Each row below holds a small network's activations on one input, seen along a few directions.
Each table varies a few parts of the input and shows all the possible inputs, shuffled.
Descriptions start from the smaller parts, as in this example, which fits no table here: ring(5) and (point or ring(11) or (values(3) and line(6))).
Shared parts are said once, and a part with two or three values counts as separate values.
(in the rows, 128 means zero)

Other details of the inputs shift rows strongly along two fixed directions, in all tables alike. That doesn't count.
To show where, the next rows are all for the same input, with only those details redrawn:
[147 102 137 152 160  60  92 139 109 183  85 120 146]
[169 140  95 125 129 101 130 129 134 163  87 135 116]
[139 163 104  90  97 163 158 108 159 106 128 130  98]
[ 30  99 236 104 125 159 102  99 136  57 195  81 152]
[ 98  95 183 137 151  92  90 126 116 136 128 102 153]

Table:
x1: [131 151  90 106  90 176 150 123 159 105 126 127 103]
x2: [156 168  93 127 105 175 178 130 128 107 156 147 103]
x3: [153  93 127 185 163  76 108 157  80 174 122 137 160]
x4: [156 178  96 120 109 172 179 131 129 107 153 151 100]
x5: [164 100 120 154 162  55  94 145 107 196  73 131 143]
x6: [140 161  90  99 113 166 171 125 131 102 153 165 115]
x7: [ 22  99 234 129 131 160 114 104 137  44 212  96 142]
x8: [148 151  84 119 106 172 171 126 130 106 157 155 117]
x9: [ 45  94 210 117 123 160  94 112 133  74 177  94 149]
x10: [141 127  98 140 122 125 121 137 136 145 100 121 125]
x11: [141 153  86 106 108 168 171 125 131 103 155 162 119]
x12: [163 135  84 147 128 116 126 132 131 157  77 124 122]
x13: [129 162 112  86  95 171 158 105 161  95 137 127  99]
x14: [131 153  93 101  91 176 149 118 158 107 127 133 101]
x15: [ 87  89 173 162 150 100  97 142 120 137 140 125 150]
x16: [162 133  81 146 125 115 124 140 135 159  82 125 123]
x17: [169 131  91 126 126 110 127 134 133 164  83 142 116]
x18: [109 110 180 154 170  97 106 147  87 134 152 128 158]
x19: [129 169 110  96 115 175 172 123 132  90 163 158 110]
x20: [163 100 119 156 160  57  92 147 107 197  71 130 143]
Q: Describe the family of inputs behind these rows.
A: values(2) or ring(8) or line(10)
Q: A walk changes only the ring(8) part. It starts at x3 and steps to x8. List the rest of the walk in order.
A: x11, x6, x19, x18, x4, x2

Table:
x21: [155 126  88 147 150 101 121 163 102 167 106 157 139]
x22: [139 126 109 127 114 129 124 124 149 142 101 134 110]
x23: [217 164  26 141 120 127 174 142 124 170  93 183 100]
x24: [105  93 170 166 163 105 105 148  87 131 147 125 162]
x25: [206 167  24 105 108 116 152 132 148 173  59 148 101]
x26: [152 147 100 145 137 135 144 151 112 134 125 149 119]
x27: [101  87 182 157 168  71  80 132 109 150 110  92 162]
x28: [ 59 153 175  92  96 194 145  92 171  46 180  99 109]
x29: [105  87 162 155 152 103 114 136  93 133 161 132 167]
x30: [171 124  89 157 139 104 145 140 106 163 119 160 131]
x31: [211 162  19 127 114 118 179 146 127 175 100 181 109]
x32: [ 85 143 165 104 104 173 133 101 148  71 164  89 120]
x33: [170 144  94 166 143 104 140 151 107 161 119 151 128]
x34: [130 171  92  71  79 198 166  95 167  75 137 124  97]
x35: [100 141 148 126 120 176 154 125 127  77 184 128 130]
x36: [ 79  90 190 144 155  96  89 121 124 124 125 100 155]
x37: [145 134  95 109 114 129 125 127 138 139 104 119 127]
x38: [166 130  89 157 147 112 127 152 101 161 104 162 125]
x39: [ 91  83 172 140 162  74  75 132 112 149 112 100 169]
x40: [ 99  70 185 162 153  82  71 139 111 154 114  96 159]
x41: [ 74 136 164  84  86 210 139  88 157  46 179  95 117]
x42: [ 84 146 172  81 107 178 156  97 150  51 195 127 106]
x43: [172 138 115 115 145  96 128 136 107 173  99 150 133]
x44: [168 129  99 165 150  98 140 152 102 163 117 149 136]
x45: [100  95 156 149 158 104 103 152  93 136 148 130 168]
x46: [217 169  28 142 122 127 175 147 125 166  90 178 101]
x47: [210 171  37 132 101 122 153 140 154 180  65 146  81]
x48: [ 80 117 165 105  97 180 122 106 154  80 160 106 119]
x49: [211 165  36 127 103 124 155 141 155 178  62 147  84]
x50: [ 59 124 166  89 102 169 124 107 165  75 162 112 126]
x51: [153 147 134 111 135 121 143 126 116 141 121 140 124]
x52: [132 167  93  75  75 201 163  98 165  78 139 122  98]
x53: [ 84  90 190 141 154  99  88 120 117 121 128  92 158]
x54: [168 143  94 165 145 104 138 155 102 163 114 150 125]
x55: [125 170  95  83  87 189 168  95 178  83 129 137  86]
x56: [103  91 164 155 158 107 102 141  93 131 153 132 169]
x57: [149 134 122 116 138 109 135 122 126 135 128 152 111]
x58: [169 139  95 165 138 100 150 146 106 163 126 150 127]
x59: [101  94 162 156 162 108  94 150  88 134 142 133 163]
x60: [206 162  36 126 105 120 156 136 159 177  57 157  83]
x61: [ 99  96 207 130 163  99  94 125  92 136 145 118 162]
x62: [ 96  75 172 143 149  86  70 140 110 154 119  95 167]
x63: [ 76  77 189 141 142 104  78 127 125 131 131 105 156]
x64: [136 139 118 136 115 124 126 130 149 142 110 121 108]
x65: [115  97 168 189 177  75  86 164  76 159 132 124 162]
x66: [ 81  85 194 152 146 100  84 133 126 132 132  95 150]
x67: [150 124 101 133 140  90 114 129 135 165  77 137 128]
x68: [127 159  95  80  71 200 159 106 174  87 137 132  90]
x69: [ 91  72 175 145 147  85  68 142 116 154 118 101 164]
x70: [ 90  80 190 147 142 109  83 128 114 128 133  87 156]
x71: [ 64 140 168  81  95 202 142  84 164  43 176 102 115]
x72: [139 176  95  94  73 198 167 108 170  90 142 116  83]
x73: [ 99 110 213 141 163  91  97 133  92 138 150 107 158]
x74: [115  81 165 177 172  84  91 147  83 152 138 133 171]
x75: [109  90 180 164 156  80  75 136 101 153 118  83 161]
x76: [ 56 135 169  79  90 199 138  93 173  50 175 114 115]
x77: [147 122 109 129 140  95 112 125 128 158  85 127 134]
x78: [165 138 113 110 143  93 128 140 110 174 103 148 136]
x79: [ 68 126 173 102 106 171 131 103 162  72 158 109 118]
x80: [125 175  99  86  83 190 173 106 184  85 133 132  81]
x81: [107  83 159 164 170  80  91 155  86 155 141 130 180]
x82: [ 71 148 168  83  92 205 148  92 162  41 181  89 115]
x83: [118  95 167 189 170  76 100 154  82 157 144 124 166]
x84: [ 90  86 183 139 148 107  83 116 113 122 129  93 158]
x85: [138 170  95  88  75 200 169 108 171  87 139 117  86]
x86: [149 142 128 120 140 104 141 128 127 133 131 142 112]
x87: [ 64 120 164  93  97 172 121 112 162  79 163 109 125]
x88: [172 127 104 126 150  76 125 135 115 170 101 159 122]
x89: [170 125  97 140 132 100 118 133 122 165  80 118 128]
x90: [165 115 100 141 128 105 111 133 125 170  84 125 124]
x91: [ 80 144 167 105 109 168 134 100 153  72 162  95 119]
x92: [117  84 166 179 171  81 101 150  83 151 139 128 170]
x93: [101  93 157 150 154 104 108 145  97 134 157 130 171]
x94: [123 165  96  84  81 193 166 100 182  86 131 141  82]
x95: [215 169  32 119 111 119 158 127 145 168  57 145  93]
x96: [169 128  89 156 146 110 134 148 102 162 107 159 129]
x97: [115  79 161 171 170  79  94 148  82 155 139 134 177]
x98: [ 75 146 167  86  88 209 146  95 160  45 181  87 115]
x99: [ 98 132 139 115 119 175 145 125 122  82 175 139 134]
x100: [126 179  98  85  89 187 175 102 180  82 132 129  85]
x101: [165 130 100 163 154 100 134 158  99 164 110 147 134]
x102: [218 165  27 142 117 120 185 143 123 170  97 179 101]
x103: [196 169  27 108 112 111 154 132 160 175  55 161  96]
x104: [145 179  83  62  91 172 182 108 164  92 154 160  84]
x105: [224 188  54 109 124 115 174 138 127 180  77 167  92]
x106: [ 57 147 178  94  91 196 143  97 174  50 182 101 106]
x107: [162 126 100 163 153 103 125 158  97 161 104 153 133]
x108: [107  96 169 168 157 100 120 142  93 133 161 123 161]
x109: [116  97 189 161 178  49  88 140  93 157 135 119 150]
x110: [ 66 130 167  79  81 210 135  94 160  49 183  98 120]
Q: The inputs of x105 and x73 match in every part but one. If x80 is changed in the same way as x105 into x73, which row does it become?
A: x106
Q: The inputs of x52 and x41 match in every part but one. If x76 is changed in the same way as x52 into x41, which row does it become?
A: x94
Q: Describe the family of inputs behind these rows.
A: line(6) and (values(2) or line(5) or ring(8))
Q: A walk changes only the ring(8) part. It starts at x95 and steps to x53. List the rest of the walk in order.
A: x36, x79, x60, x40, x70, x89
Q: Which other rows does x66 become when the ring(8) part takes its other values? List them by row number.
A: x27, x49, x80, x82, x85, x98, x100
Q: A walk changes only the line(5) part. It starts at x38 and steps to x96. List the rest of the walk in order.
A: x74, x23, x30
Q: Which other rows does x108 become when the line(6) part takes its other values? List them by row number.
A: x29, x30, x31, x58, x102
Q: Which other rows does x104 become when the values(2) part takes its other values? List them by row number.
A: x78

Table:
x111: [123 123 111 115 141 110 113 141 151 144 105 164 118]
x112: [165 164 104 117 153  75 148 135 144 167  94 155  97]
x113: [100  58 183 201 183  87 112 155  49 135 209 139 194]
x114: [162 178  70 165 125 163 196 161 114 114 161 200  99]
x115: [100  98 113 161 140 103  95 145 137 150  92 139 133]
x116: [159 112 157 141 151  71 124 107 107 156 115 118 131]
x117: [ 71 147 181  47 111 185 132 102 131  69 180 124 136]
x118: [147 170  91  81 114 136 163 122 164 139 109 179  83]
x119: [114 118 201 160 176  67 103 126 119 145 117 111 128]
x120: [113 136 135  52  91 171 162  84 155  85 176 150 114]
x121: [130  88  90 133 113 127 119 122 136 133 113 134 144]
x122: [151 182 115 106 101 174 149 119 138 103 126  98  98]
x123: [ 72 116 205 117  99 171 128  83 142  57 205  72 124]
x124: [ 22 114 176  83  95 225 113 109 139  28 186  93 147]
x125: [190 132  54 144  90 140 156 123 153 155  97 116 100]
x126: [160 146 103 169 158 140 149 174  62 140 159 164 155]
x127: [ 98  78 188 173 154 105  69 153  93 145 112  62 173]
x128: [ 95 148 128  54 101 197 134 118 145  70 155 135 126]
x129: [143 190 119  63 118 150 163 113 134 106 133 132 115]
x130: [111 108 222 142 182  80  82 126  82 144 122  87 166]
x131: [122 111 102 181 126 110 100 150 146 160  85 125 129]
x132: [180 118  40 151  95 134 140 127 151 164  84 134 123]
x133: [173 149  45 140 106 150 128 148 134 164  68 124 126]
x134: [141 153 131 155 128 110 127 129 146 137 113 112  91]
x135: [141 105 161 121 157  55 117 114 108 157 128 128 151]
x136: [146 145  99 160 104 139 138 140 162 137  96 116  91]
x137: [127  70 132 122 145  81  96 128 115 154 117 143 163]
Q: Describe the family of inputs behind these rows.
A: values(3) and (point or ring(8))
Q: The inputs of x131 and x133 match in every part but the values(3) part. If x114 is changed in the same way as x131 into x133, which row does it become?
A: x126
Q: List by row number the other rows that have the values(3) part in common with x113.
A: x116, x120, x121, x123, x125, x132, x135, x137
Q: Which other rows does x111 become when the values(3) part takes its other values? List them by row number.
A: x128, x137

Table:
x138: [108 164 119 112  92 187 176 130 148  66 179 132  96]
x139: [ 81  61 200 170 165  95  67 145  72 128 171  94 203]
x140: [167 118 146 157 129  75  98 119 144 179  70  75 118]
x141: [112 148 119  82  77 197 155 107 138  89 181 141 119]
x142: [116 155 118 100  94 202 169 134 140  71 173 136 113]
x143: [149 112 125 137 170  46 113 121 124 176  94 121 150]
x144: [ 68  84 214 187 180  93  76 157  86 127 155 101 180]
x145: [112  87  95 166 137  93  79 152 148 171  61 135 142]
x146: [ 80 128  90 105  72 199 141 105 194  69 136 120  91]
x147: [112 196 104  76  71 221 179 111 173  71 175 162  77]
x148: [152  98 135 182 156  64 119 153 104 170 120 132 148]
x149: [210 178  29 152 122 121 168 150 131 162  95 160  87]
x150: [104 208  96  46  89 204 183  97 186  60 151 139  94]
x151: [195 167  31  85 120 110 154 122 135 168  78 150 126]
x152: [128 177  98  32  72 210 186  87 164  58 155 143 101]
x153: [201 192  62 122  99 128 140 134 168 178  35 113  74]
x154: [ 39 114 210 116 122 209 121 115 124  31 227  94 152]
x155: [ 89  62 225 150 174  53  74 115 104 138 146 112 167]
x156: [133 178  80  84  68 234 193 109 148  57 181 131 106]
x157: [205 175  48 105 125  94 167 127 142 165  60 166  83]
x158: [115  80 155 156 147  94  97 159  84 148 145 117 181]
x159: [131 174 107  51  81 228 184 105 167  69 170 152  78]
x160: [ 73  86 220 137 181  64  71 135 102 136 119 117 172]
x161: [203 188  38 152 132 135 168 142 124 162  72 172  97]
x162: [ 86  53 136 158 140 111  64 141 132 145  93 105 163]
x163: [ 77  62 217 161 170  86  61 145  79 152 155 113 179]
x164: [220 169  36 153 118 116 176 135 140 162 101 160  94]
x165: [199 168  37 141 116 115 175 150 133 178  85 170  86]
x166: [ 42 115 222 134 122 193 143  85 127  26 220  91 145]
x167: [172 144 115 128 116 123 109 129 141 167  62  83 107]
x168: [ 74  56 221 182 169  67  88 134  95 147 159 106 179]
x169: [152  88 136 129 154  77  95 144  94 184 112 138 157]
x170: [ 90 113  82  89  63 210 134 104 178  72 138 118 123]
x171: [133 173 114  65  76 206 198  86 186  68 180 151  70]
x172: [ 41 114 230  80 117 164 137  74 153  36 203 101 133]
x173: [147 102 141 151 166  60 102 149 105 183 104 139 127]
x174: [ 81  68 220 130 183  71  69 131  88 137 123 106 180]
x175: [ 83  63 222 138 180  74  57 133  84 139 137 112 176]
x176: [164 118 107 104 134  98 114 125 111 160 105 147 138]
x177: [116 192  91  39  89 213 183  92 173  59 156 131  99]
x178: [151  98 140 170 151  59 108 135 108 188 117 142 138]
x179: [186 121  65 142 129  99 138 151 103 196  89 159 142]
x180: [156 139 101 170 144 108 139 148 109 146 119 129 118]
x181: [196 184  33 104 129  94 164 126 146 170  68 151  94]
x182: [107 174 135  70  98 184 152 106 164  71 155 153  95]
x183: [ 25 125 218 116 116 193 128 131 137  36 220 110 144]
x184: [152 103 118 167 155 101 108 136  75 156 110 125 169]
x185: [144 111 144 145 168  71  98 157 112 185  97 152 136]
x186: [108 111 161 174 167  97  91 159 102 142 138 124 159]
x187: [184 149  65 154 141  93 142 165 123 199  73 175 117]
x188: [197 148  72 129 142  71 132 137 123 183  71 163  98]
x189: [ 57  32 186 175 143  87  58 119 142 130 125  92 172]
x190: [ 78  67 210 180 180 100  75 152  73 128 157  91 188]
x191: [191 130  65 149 141 101 140 159 107 199  77 165 125]
x192: [197 163  81 142 112  95 121 130 152 187  43  95  81]
x193: [ 29 121 218 109 106 182 125 104 136  49 225 108 121]
x194: [ 43 114 216 133 116 188 143 100 136  31 230  87 142]
x195: [199 145  82 125 104 106 114 130 134 187  48  91 113]
x196: [120 163 117 110 105 214 169 108 128  62 162 130 113]
x197: [201 155  59 174 148  97 151 141 102 172  76 152 107]
Q: Describe the family of inputs behind these rows.
A: line(5) and (values(2) or line(10))
Q: The inputs of x173 and x159 match in every part but the line(5) part. If x180 is changed in the same way as x173 into x159, which row does it become?
A: x190
Q: Which other rows does x167 become when the values(2) part takes its other values? List them by row number.
A: x162
Q: List by row number the other rows that have the line(5) part in common with x178.
A: x140, x143, x148, x155, x164, x166, x168, x171, x172, x189, x194
Q: Which other rows does x176 become when the line(5) part takes its other values? List them by row number.
A: x155, x175, x182, x188
